Here are a small network's activations along a few directions, averaged over the inputs that share one value of a field.
Related values have similar rows: they may be neighbours, one step apart, or belong to one group.
Strong random noise was added to every row along 8 fixed directions; ignore it. To show where, here is one row again and again, with new noise each time:
[ 436 -366  435 -273  -59 -276   69 -225  -16  -39  245 -195  -28   86
  241 -357  228 -162   84   14 -439  -19 -229   14]
[-307   35 -133   54 -159  109  297  174   36  406 -278 -171  141   10
    2  -63  -58 -172 -189   70   20   47   67 -169]
[  52  167  131   12 -142    4  412  -96 -259 -144 -256  158  404  338
   52   47  -66  164 -126   59    3   94  -92  266]
[  -8  250   48  103 -116   69 -156  143  360  607 -567  145  201 -399
  222   33 -178 -557 -232  318 -116  160 -104 -340]
[-464 -263  130  265 -376  -40  212  -14  227  340  214 -357 -108 -134
    0 -220  175  -78 -211 -130  161   49  324 -346]
[-286   -4   34  125  -84    1  167  196 -114   55   27 -173 -289  -80
 -217 -390   -5  239  -90 -207  -82 -150  206 -169]
[-369   39   54  226 -132   -5  154  -84   26   43   25  -66  -35   24
  -70  -96  -63  355 -151  -74  205  -34  294   17]
[-474  274  133   13 -168  198  134  186   36  288 -403   17  211   37
  -81  137 -337  263 -192  205  -29  209   65  194]
[-230 -246  226  128 -474  102  350  254 -241 -166  214  -59   28  101
 -219  -42  227 -119    3 -266    9  178   44 -151]
[-509 -235  209 -215 -110   49  193  -79    8  121  199 -381   10  302
  -54   30 -130  546    9   82  -40  110  161  395]


Values of GOTUP:
koze: [ -30   68 -477  -96  146   -9  159   29  162  360  -34 -376   65   68
   75  -42  166 -356 -134  -14   69  -96  -29 -209]
kig: [ -40  273 -324  -66  337  263 -436  308 -181 -382  -13  285 -238 -119
 -265  369 -157   25  327  -20   94  -44 -118   53]
rop: [ 218  324   12  -22  127   64  -40  332 -191  -34 -231  169 -222 -153
 -139 -253  -49  -37  -37  -48 -276  -77 -151 -141]
gelan: [-141   62 -211  186  -13  104 -114  101  159  414 -413   97   91 -189
   24   87 -175 -307  -98   70  137   46   35 -219]
dor: [-107  311  -58  -81  -37  183  -60  416 -171 -219  -88   77   19   71
 -186  177   85 -124   -5 -149 -128   63 -162   38]
laku: [ 189  436 -253  300  160  -13 -299  -86  213   13 -142  222  -95 -458
   74   24  -38 -104 -115  130  215  -99   88 -217]
taz: [ -85 -189   11  107  125 -311  344 -601  -16 -158  346 -300  105  437
  132 -210   99  723 -140  -72  342 -158  339  365]
masu: [  29   87   44 -147   74 -241  427 -160   38  432 -238 -411   68  135
  134 -510 -104  269 -226   99 -265 -220   29   82]
sisek: [ -58   88 -381   39  243   65  -20  110 -130 -150 -200  207 -152  -74
 -223  111 -262  364    1  -85  130 -187   94  116]
mudo: [ 635  356 -148  193  467 -333 -296 -267  240  100 -120   29 -283 -325
  209 -568   45 -205 -223  -25 -171 -439    4 -432]
GOTUP is arranged as a line.
Fewest steps between mudo and sisek?
> 7
Name the neighbours of rop, in listed order.
> laku, taz
Name the neighbours of dor, in listed order.
> koze

Values of MIF:
fafo: [ 436   51 -166  -30  176 -118  180  -64   29  314 -182 -151  114 -100
  302 -271  194 -582 -112  220 -116  -56 -218 -360]
defo: [-226 -152 -255 -175  115 -133  480 -256   24  316 -267 -289  273  465
   99  -63 -217  390 -176   57  108 -133  149  291]
tabe: [-179  284  -13  217   92  181  -35  138  -54  109 -250  180   74  -65
 -149   28 -263  263  -81  155  122   57  165  111]
gaso: [-640  231 -455  563 -356  133  308 -100  284  200 -129  -57  465   56
  151  509  237 -352 -484 -124  828  146  325 -261]
vog: [-484 -408  401   92 -690  270 -101  285  210  118   76  225  208 -186
 -141  653 -132 -267  105   27  133  527   53  -66]
zemaz: [ 288  260  116  171  -80 -184   29 -149  143  101 -118  -17  105 -122
  193 -299  167 -391 -226  -17 -113  -48  -94 -323]
zev: [-764   62   62 -134 -152  322   81   94   77  351 -333  -19  188  153
 -114  432 -535  562   13  316  153  270  157  452]
nalo: [-112  108  419  187 -250 -319 -297 -495  827  483  235 -319   46 -296
  509  -82  248 -232 -386  150   81  140  195 -267]
mep: [-250 -428 -431   77   85  184 -479   16  279   93  367   80 -189 -274
  -65  517  -22 -135  383   83  508    2  245  -63]
buza: [   0 -104 -177  -95 -140  147  153 -337  324  454 -115 -169  649  203
  440  584  103 -636 -194  474  278  433 -194   75]
MIF is arranged as a line.
Going along MIF from gaso by way of its neighbour nalo, in what order are defo, zemaz, mep, buza met?
> zemaz, buza, mep, defo
Fewest steps between vog and tabe?
> 3
